A small network was trained on invented records. Each row is its activation on one of them, seen along a few directions.
Each row is followed by the record's values for the fields Bepaf, Veg, Gisup, Ror, Pobas.
Not every record has every field; a missing one is written missing.
The largest differences between rows may come from other fields.
Random noise pushes rows far along 18 fixed directions. That doesn't count. These rows show it; they differ only by the noise:
[  33   47 -321   84   14 -222   96  -91  138 -262 -217  123   44  150
 -252  314  -41    6  -34   19   94   43  -79 -169   64   -5  -98  122
   72   63   49 -351 -161  -95  396 -100 -187 -387]
[ 100   66 -390 -675  377  -67  253  506  102  220  -35  118  134  -30
 -112  211  290 -359  202  -33  124 -275  -41  163  192 -266  -50   28
   73  -43  202   30 -409  -48  -55  -71 -195  -83]
[-191 -235 -395   71  351   72  812   86   81  121  200  118 -175  419
   39 -272 -161  117 -155   79  -62 -104 -140 -130 -453  125  -73  438
   96 -260 -101  126   79  -43  109    0  166 -137]
[ -82  138 -176  -94  253  -52  -84    4  -20 -173   52  118   58  177
 -246  149 -119  -97  200  589 -216  125   27  -77  258 -210   -8  -25
   83 -496   21  101  126  408  -22 -227 -324 -472]
[-280 -186 -246 -131 -212  -47  139  134  -72 -218 -192  277  139  -33
   60  393  214  201  -72 -420  -33  -66   76  -13  -34  148  291  115
  168  315   47   21 -218 -330   32 -192  -57 -185]
[ 211 -100  131  363 -140  -47   25    1 -148 -245 -492 -220 -377   -9
 -103  226   41  -34  -80  155   88   20  139   42  -21  -12  139  260
 -340  550  260 -642  152 -243  567  -15  222  373]
[-106   -2 -150 -395 -211  138  262 -160  -11  207 -266   44 -441  129
   55  -13    3  120 -221 -212 -341  158  -24 -556  -56 -227 -107  -85
  100 -231  172  127 -209 -324  -50 -387 -225  184]
[ 171   39  -39  -72  245  209 -188  -30  103  326 -121   19 -341 -349
  130 -456  -18  -91  -40  135    6   46  156  -40  226   10  -54 -238
  144 -136   10 -375 -186    1 -183  105  -78  392]
[-206  374  -59 -708  165 -159 -133  412  -41   63 -132  220   38  -27
   32  312 -189 -107  -97  278 -440 -256  156  198  244 -188  108 -263
 -158  315  203 -266   12   55   58 -260 -679  -91]
[ 271  162   41  131  169   -5  -73  -80 -244   13    0 -232 -575   90
 -303 -175  -76  161  204  505   25  279  137 -166  130 -261  -39  142
   94 -550  -17   66  153  202  -29 -178  -60 -120]
[ 351 -269  513 -108  137  447 -105 -101   36  169   79 -122  348 -114
   82  209  250 -235  154 -470  171   31  127  399 -107 -329  236 -393
 -351  199 -107  316 -294   17   40  177   24  804]
[   5  226 -271 -163   38  -42  179  257  237 -113 -133  100 -130 -237
  439   10 -174 -346 -212  -41 -130  -32 -231  -78  -21   65  -98  -32
 -215  290  -27   47 -395 -194 -154  243  201  354]
[ 104 -138  232  208  103   38 -316  -20  330 -224  -82  -74   -3  259
  247   13 -411 -202 -289   16  310  -29   26  295  -40  333  266  121
  185   69   51 -583   42 -446   94  201 -277  167]
[ 194 -207 -406    2 -296 -353  101  207 -560  -94  119  269 -473   79
 -507   56  305  364  240  250  327  -81  227  -52  234 -235  127  373
  367 -100  -13 -193 -437  -95  -53 -243 -240 -542]
[  90  269  228 -187  152  271 -109 -125  391 -266  -34 -136 -332  -13
  294  444 -208  -89   93  179 -254  367  164   12   64 -259  716 -124
   95 -371    4  103 -336  -38  -94    6 -238  408]
[ -14  423  535  141 -426  -42 -236  -75 -135 -364  -79  -64 -138 -419
  365  221 -146  -28 -108  263 -363  248  108 -108 -110 -178  402  -69
 -498  583  -45  366  201   96  189   -1   71  643]
[-245 -439  -23 -104  143  396   20  216 -253   20  -73  153  -28  147
  166 -134  -11   74 -157   52 -259 -117    1  370  183  179  148 -132
 -127  -75   66  -30  128  100 -422  -76   70  144]
[  56   63   15   14  -30    0 -381  222 -139 -407    3  296  -55  -65
  210    2 -344  243 -274   21   92  -12 -162  450  287  283  276  -31
   -8  236 -179 -144 -141   32 -178   86 -360 -136]
[  49 -122  234  -84  264  360  203  -46 -205  129 -231 -262  -29  233
  -44 -320   15  475 -142  -35  211  310 -193 -450  -19  245 -186  279
  111 -282  318  249  713  219  686 -547  -87 -159]
[-237   62  220  306  192 -116 -171  -38   80  -56 -183 -251  128  -99
 -138  275  182 -439  389  441 -181   -3  588   35 -228 -148  341  239
   70  -21  164  -53  627 -119  125  -86  185  119]

[ 190   -2  -72  412  127   77  118  -22 -215 -213   42   97   53 -121
   53  -22 -163    7  156 -177  -15  141  -28   30 -355 -114 -163   88
 -310  148 -437  601  -90  110   88  174  212   85] | Bepaf=z4 Veg=missing Gisup=l1 Ror=d2 Pobas=f1
[-270    3  297   50   27  308 -257 -159  -10  -43  115  118  -69  -57
  360 -129 -400  190  -57  519 -440  224  286 -182  108  144  244 -311
   13  -61  -16 -123  256  398   59 -126 -300  136] | Bepaf=z3 Veg=missing Gisup=l2 Ror=d3 Pobas=missing
[ 141  555 -173 -203  149 -271  186  -50  350   -7  309   66  -62 -346
  -81  271   86  256  173  -50   10  100    5   61   22 -210  311 -113
  112   33 -272   35 -538  267   85  214  -70 -124] | Bepaf=z3 Veg=missing Gisup=l1 Ror=d1 Pobas=missing
[  95 -111 -217 -284  356  -16  673  428  -60  389   37 -230 -188  165
  -42   26  107 -134  296  277  117 -174  336 -363 -225 -132 -211  249
  -33  176  351 -261  -86    2  698 -142   92   33] | Bepaf=z1 Veg=missing Gisup=l3 Ror=d2 Pobas=f1
[ -36 -206  275   90 -171  -33 -209  -34  -37  190  276   27  463  -87
   -5 -253  234 -267   23 -231  222 -177  -49  311 -126    1  -34  -10
    3   26 -126  368  216  -56 -373  168  137  187] | Bepaf=z2 Veg=j2 Gisup=l1 Ror=d1 Pobas=missing
[-128    8   57  180   89   91  256 -566  529   98   89  -46  157  213
 -197   51  -10  187 -146 -244 -104   85  -80    1 -250  -16  175  -86
   62 -162  -86 -230  104   92  313   81  -31   -3] | Bepaf=z1 Veg=missing Gisup=l3 Ror=d1 Pobas=missing
[ -77  213   98 -382  307   16 -291  223  403  190   76  -96  -26  212
  435 -175 -644 -383 -321  260 -110 -123  -25   75  137  270 -220 -351
   88 -146   90 -515  -36 -241 -287  226 -412   60] | Bepaf=z2 Veg=j1 Gisup=l1 Ror=d3 Pobas=missing
[ 467  147  174 -217  -25  -38 -333   62 -137   30 -125  -42 -178  -99
 -187 -157   82 -223  126  294  352   68 -119  -58  278 -367   26  209
  113 -251  213  107   50   60  201 -224 -448  118] | Bepaf=z2 Veg=j1 Gisup=l3 Ror=d1 Pobas=missing
[ 302   86  334 -277 -107  113 -392  151 -279   74 -121  -62 -153  -64
  199 -281 -237  -87  -57  336  274  157   86 -444  242  -54 -188   17
   77   86  290   -1  149   12  452 -324 -551  169] | Bepaf=z2 Veg=j1 Gisup=l2 Ror=d1 Pobas=missing
[  14 -388  129  306 -107  371  103 -606  213  244  108  176  489  -76
  -52 -653  274 -105 -216 -330  149   98 -473 -165 -136    0 -229  -29
    5 -345 -145  473  251  236  -36   79  213  346] | Bepaf=z2 Veg=j1 Gisup=l1 Ror=d1 Pobas=missing
[  44 -119    6  -34  -60  164 -349 -143   70   20 -301 -167   47  -49
  -10  -10  112  -95    6 -156   86  184  -78 -133  364  106 -194 -242
  115 -256  188 -134  -28  -32 -155  -96   94  -66] | Bepaf=z1 Veg=missing Gisup=l1 Ror=d1 Pobas=missing
[ 237 -251   70 -164  -62  175  151  327 -410 -207 -165 -208 -314  412
  170   80 -254  209 -224 -123  208  141 -274 -154   86  180 -233  112
 -239   14  168  136  -52 -265  119 -213   19   36] | Bepaf=z3 Veg=missing Gisup=l1 Ror=d2 Pobas=f1
[  15  230 -210  329   25 -169 -196 -353 -207 -173 -276  142 -139 -412
 -427  155  258  330  249  -47 -186  190  218 -171   65 -135  121   33
  223 -199 -257  113   93   99  -89 -202   30 -316] | Bepaf=z3 Veg=missing Gisup=l2 Ror=d3 Pobas=missing
[ 337  -51 -167  355  228 -128  306  104 -159  -74 -199  -49 -119  269
 -190 -101 -272 -377    1  254  101 -161 -179  -32 -332 -210 -536  335
 -473  270  -51  -90  136  -14  526  134   69  110] | Bepaf=z4 Veg=missing Gisup=l2 Ror=d2 Pobas=f2
[ 131  276 -197 -106  407 -159    2  455   80  -70 -247  -61  -83   90
  106   62 -354 -234  -48   44   95 -170 -103  190  -85  129 -181  258
 -109  222   76 -196   52 -193  212   84 -178 -167] | Bepaf=z4 Veg=missing Gisup=l3 Ror=d3 Pobas=missing
[ -57 -329  -29 -259  200  380   27  389 -148 -222 -581 -172 -184  366
  497  483 -231 -537  194  230 -352  220  195 -408   -6  -53   25  119
  -42 -220  568   51   89 -256  269 -500 -147  107] | Bepaf=z3 Veg=missing Gisup=l1 Ror=d3 Pobas=missing
[-156 -144  150  354  -70  -38 -429 -386   27   53   21  -23  248  196
 -310 -208  -79   10 -111  -65  -23  -48   40  180   33  135 -310 -284
   21 -181 -168 -195  394   14 -288   70  -44 -229] | Bepaf=z5 Veg=missing Gisup=l3 Ror=d2 Pobas=f2
[  16  192  244  277 -568 -172 -372 -544  268 -224   26  104  134 -161
   17  -45  -17 -293    9  234   39  291   10 -639  -68 -203   42   48
  221 -121  -21  278   25  -86  185  -65 -253   90] | Bepaf=z5 Veg=missing Gisup=l3 Ror=d2 Pobas=f2
[ -35 -301  271  -38  105  275   99 -427  417  249  121 -134  474  234
 -175 -146  272   12 -179 -373  330  -54 -201   61  -61  189    5   -4
  173 -219  106   -3  261  -79  151   50   29  206] | Bepaf=z3 Veg=missing Gisup=l2 Ror=d3 Pobas=missing
[  45 -275  307  -13 -110  142  -15 -167   -1   -8  335  -20 -165  486
  125 -156 -381  154  -87  628   91  189  173 -383   38    6  225  109
  314 -414  136 -244   81   88  348 -242 -560  -55] | Bepaf=z3 Veg=missing Gisup=l2 Ror=d1 Pobas=missing
[-195  -88  275  112 -302  148 -313 -472 -184   15   10  164 -209  211
  141    9 -504  345 -316 -283 -590  148  199  -77 -232  -41  -22 -528
 -121  -80 -337   52   -6 -184 -349 -137 -375  172] | Bepaf=z5 Veg=missing Gisup=l1 Ror=d3 Pobas=missing
[  68  368  -31   60  -42    5 -239  112   95  -61 -195 -237 -341 -350
  326 -343 -123 -106 -124 -202   45  182 -231 -121   -9  202 -211   62
   45 -121 -149  471   34 -282 -584  199  438  238] | Bepaf=z5 Veg=missing Gisup=l2 Ror=d2 Pobas=f2
[   2  -47  207  -39 -554   62  129 -437   -8   56  344  108 -473   29
 -100 -184  154  408 -190   61  -92  143   -4 -167   30 -271  444  -55
  165 -283 -100  102 -313    2 -280  -33 -126  343] | Bepaf=z2 Veg=j1 Gisup=l3 Ror=d2 Pobas=f2
[ -31  444 -140   50  -19  -98  477 -163  245   21  -55  302 -502 -230
   80 -443 -179   53 -305  474 -318 -103 -204 -244 -329 -163  264  530
  -91  197  -22  -40  233  108  450  -11 -171  376] | Bepaf=z5 Veg=missing Gisup=l2 Ror=d3 Pobas=missing
[  28 -254 -180 -368    5  400   66  -47  519 -220 -160  474  552  -56
  138   74  276 -588 -180 -296  131 -167 -628  250  207 -208  287  121
  -31  -69  143  456 -312  -19 -115   90 -208  369] | Bepaf=z3 Veg=missing Gisup=l3 Ror=d2 Pobas=f1
[  61  201  283 -239  305    6 -319  162 -230  486   83 -148  -31 -185
   32 -307  -77 -230  124  149 -210 -205  333  225  -61 -190 -192 -281
  -75  -50  -19   64  315   55 -241  -51 -227  228] | Bepaf=z1 Veg=missing Gisup=l2 Ror=d3 Pobas=missing
[ 213  258   68  444   42 -280 -224 -118   56 -110 -165 -107 -343  -84
  -33 -101 -285 -378   61  211   26  -37  158   51 -358 -198    0  376
  -22   56 -113  -50  239 -324  115  159  -54  210] | Bepaf=z1 Veg=missing Gisup=l3 Ror=d3 Pobas=missing
[-284 -134  110  -66  124  305  208   80  -17  127   83 -160  -56  313
  418 -200 -322 -214 -202 -138 -384   41  -67 -128 -361  106 -239 -127
 -192 -268  -83  595  200 -159 -498   50  304  293] | Bepaf=z2 Veg=j1 Gisup=l3 Ror=d2 Pobas=f2
[  85 -131   42  107  329   94  -21  221 -269  131 -154   48 -248   68
   29    6 -226  111  206 -151   20  -83  493  200 -372  -61  214  225
  124  199  -78 -187  119 -225  360 -144 -406  -18] | Bepaf=z2 Veg=j2 Gisup=l3 Ror=d1 Pobas=missing
[ -36  -50   -9  432 -357  -93 -127 -263 -216 -133 -226   -3 -315  -18
 -157  -90  -61  119    0  147 -107  155  210 -335  -88  -58 -110  116
   22   57  -28  -98  139 -166   90 -117   22  -39] | Bepaf=z4 Veg=missing Gisup=l3 Ror=d2 Pobas=f1
[  42 -141  -74  -47 -326  -35 -142 -262  244  -58 -249   43  217  115
 -141   24  163 -590  -87  334  -47   50 -319 -287  364 -250 -242  -46
  -69 -261  375 -218  -40   49   35 -116  -85   73] | Bepaf=z4 Veg=missing Gisup=l1 Ror=d1 Pobas=missing
[  40   24 -258  117 -130  -84  627   -3  105 -108   84   -8 -133   25
  114  189   78 -304  115  246 -294   62 -199 -293 -196 -320  -62  101
 -368   32   22  177 -390  213  139  181  497  254] | Bepaf=z6 Veg=missing Gisup=l3 Ror=d2 Pobas=f2
[  16  288  316  451   19 -115 -199  102 -361 -182   -2 -160 -354 -213
  307   26 -371  136  235  123 -238  237  451   -8 -498  -43  299  267
  -74  205 -284  422  377  -40  118  -37   47  105] | Bepaf=z6 Veg=missing Gisup=l1 Ror=d1 Pobas=missing
[  64   51  -18  -71  -28 -189  -88   31  151  145   78 -104  -84  -17
  -58  116   -8  -98   46  234   -6  -89  297   34  185  -15  -20 -332
   17  161   86 -764 -348  -59  -11  210  -12   42] | Bepaf=z6 Veg=missing Gisup=l1 Ror=d2 Pobas=f2
[  96   -5 -134 -169  -14    2 -142   55 -139 -162 -192  122 -121 -225
 -340  223  547  384  309 -211  354  122  122   26  291 -106  569  395
  589 -287  140  144  -62  -65  117 -366 -258 -353] | Bepaf=z2 Veg=j1 Gisup=l1 Ror=d2 Pobas=f2
[  16  222 -140   38 -100  -46 -182 -175  -85  -61 -285  -51  134 -440
 -188   74  342  298   42 -375   -8  246 -165 -219  322   97 -255 -270
  -67   40  -38  120   -8  215  -18 -107  332 -177] | Bepaf=z2 Veg=j1 Gisup=l1 Ror=d1 Pobas=missing
[ -54   10  142  109  -54 -248 -282  139  -22 -130  -12 -116  543   40
 -296  217  258 -314  246  256  265 -142   31  167  164    7  -71  199
    4  118  219    2  459  158  180  -77   66 -376] | Bepaf=z5 Veg=missing Gisup=l2 Ror=d3 Pobas=missing
[-175   26 -132 -142  187  -31   19  317    3 -183  -64 -133 -124  190
   18  150  -40 -206  102  245    4  -71   34   94   48  110  165  313
  211 -343  125  192  208 -273 -391  -60  146 -176] | Bepaf=z2 Veg=j1 Gisup=l2 Ror=d2 Pobas=f1

Which values does each new row have?
[-158  403  -38 -123  330  -68   -7  100  329   12 -122  -87 -177   40
  225  -43 -314   42 -150  -40 -138   34  -40   36 -221  208  136  215
  272 -121   17  -15  290 -230   38  -44 -211 -161] | Bepaf=z3 Veg=missing Gisup=l1 Ror=d3 Pobas=missing
[ 117  597 -103 -249  143 -338  267   18  683  139  237  -85  106 -184
  -14  -39   11 -223  -48  200  230  -60 -173 -148  -54  -80   15  123
  129   68   58 -175 -221   15  324  296  -84   50] | Bepaf=z4 Veg=missing Gisup=l3 Ror=d2 Pobas=f1
[-373 -319  340 -127    8  163  150   43 -135  451  277   95  308  -41
   -2  -88  221  171  -25 -204 -156 -387  574  334 -333   50  310 -219
  -50  496  -29 -145  244  -91   -1   34  -39  368] | Bepaf=z2 Veg=j1 Gisup=l3 Ror=d2 Pobas=f1
[-284  239 -221  -86  195   86  180  -23  224   72   13  181 -304 -249
  267  -48 -166  374 -102 -306 -391   30  135   85 -175  161  371 -141
  214  -22 -268  -71 -246  -73 -245  102  -56   63] | Bepaf=z2 Veg=j2 Gisup=l3 Ror=d2 Pobas=f2
[ 184  -62  118  196  -93   35  134 -165  -15  -26  185  224  -50  -90
 -215 -212  168   19 -105  -95   88 -201 -243  601 -194 -316  376  286
 -224  105 -276  260   35   93 -148  246   40  384] | Bepaf=z2 Veg=j1 Gisup=l1 Ror=d1 Pobas=missing
[-217  -57   10  -76  120  -46 -205  522 -606  191  -89 -126 -206 -215
 -201 -133  334  387  135   75  -91 -251  303  656  279  215  187   55
  -21  138   62 -115  452   97 -570 -106  312 -188] | Bepaf=z4 Veg=missing Gisup=l1 Ror=d1 Pobas=missing
[ -12  136   63 -230  340  -28  194  117   24  303  359  -20   38 -111
  -44  -41  108   62  392  304   45  -17  500 -204 -189 -208  201  117
  305 -127   -7  129   44  165  296 -127 -232  -39] | Bepaf=z3 Veg=missing Gisup=l2 Ror=d2 Pobas=f1
[-170 -177   -6  107 -188   10   84   40 -327 -256  187   33   10  191
   16  328  -77  298  310  190  -31  246  421 -472 -150    8  117   54
  190  -64  -85  363  -74   43  193 -272  -68 -394] | Bepaf=z5 Veg=missing Gisup=l2 Ror=d2 Pobas=f1
[  49  -11 -227   16  -14 -192 -178 -119  -99  128  317  400  334  -61
 -359    2  130 -384  435  161  -73 -128  248  -61  -60 -535 -249 -192
  103 -225 -342  441 -335  214 -240   28 -375 -294] | Bepaf=z5 Veg=missing Gisup=l3 Ror=d2 Pobas=f2
[ -68  723  119 -375  254   50  -33  -66  433 -255  220 -386  -51    2
   34  479 -143  611  -56 -294  -23  406 -213   83  244  212  274 -363
  151 -454 -216  381 -217  196 -362  117  129 -318] | Bepaf=z2 Veg=j1 Gisup=l2 Ror=d2 Pobas=f1
[ 179  300  301 -423 -680 -229  -28  -14 -163   -6  154  -21   72 -343
 -121   24  512   15  -75   61  326   12 -275 -371  225 -282   78  110
  -55  291  225  513  -92  -38   57 -131   28  292] | Bepaf=z2 Veg=j1 Gisup=l2 Ror=d3 Pobas=missing
[ -15 -162  101  146 -117  144 -142  113 -280  -66 -217 -156   52  -12
  138 -128  -12   15 -134 -225  -54   74 -190   23   79  226 -301 -118
 -305  144   47  130  267   -8 -177   -4  379  112] | Bepaf=z2 Veg=j2 Gisup=l1 Ror=d2 Pobas=f2
[-309  -43 -162  -95   10  232  281 -174  489 -191 -163  350  211   27
  238  140  -72 -211 -215   41 -362  -33 -237  -79  -77   17  312  111
  -85   96  127  -36  -17   75  257   -2 -116  191] | Bepaf=z5 Veg=missing Gisup=l1 Ror=d3 Pobas=missing
[ -68 -113   85  391    3  266 -542 -389  292 -278 -571  223  372 -136
   -3 -149   18 -430 -304 -501 -116  -88 -490  590  -42   80   84   97
 -173  -24 -118  227  473 -233 -380  143   38  332] | Bepaf=z5 Veg=missing Gisup=l1 Ror=d3 Pobas=missing
[ -48  -13  460 -119 -167   73 -276  -70 -233   94  233    7   63   85
  237  121 -339   25 -111  -10 -383   -2  253  165 -118 -147   23 -559
 -333  155 -205  149  -87  -23 -311   46 -245  397] | Bepaf=z4 Veg=missing Gisup=l1 Ror=d3 Pobas=missing
[-173 -115 -357  -73 -258 -400 -205  378 -242 -214  112   87  267   63
  108  437  -13 -388  326  102   23  -38  249 -344   92   46 -386 -157
  119   25    5  164 -445 -232 -395  -31  143 -538] | Bepaf=z5 Veg=missing Gisup=l3 Ror=d3 Pobas=missing
[ 404   76  147 -427  123   49 -400  150  229   72  309 -148  313  187
   62 -227  -80 -133    3   -4  807  161 -384 -137  428  161 -313  -47
  448 -549  138  217 -207  117    7  -34 -471 -398] | Bepaf=z5 Veg=missing Gisup=l3 Ror=d3 Pobas=missing
[ 105  -75  164  160 -206  -33 -126  -92  -47   93   58   37 -177 -205
   71 -306  116  -82   19  234  133  -41  107    5  -26  -47  251  240
  173    4   94  -99   74  -70    1   38   -8  290] | Bepaf=z1 Veg=missing Gisup=l1 Ror=d3 Pobas=missing
[-228  255  290  -54 -156 -159 -111 -105  105   -9   61  -12  498 -278
 -211  302  350  241    1 -121  -81  -96   51  240   89   78  327 -140
 -143  467   72 -173  297  269  314   10   22  -60] | Bepaf=z2 Veg=j2 Gisup=l1 Ror=d3 Pobas=missing
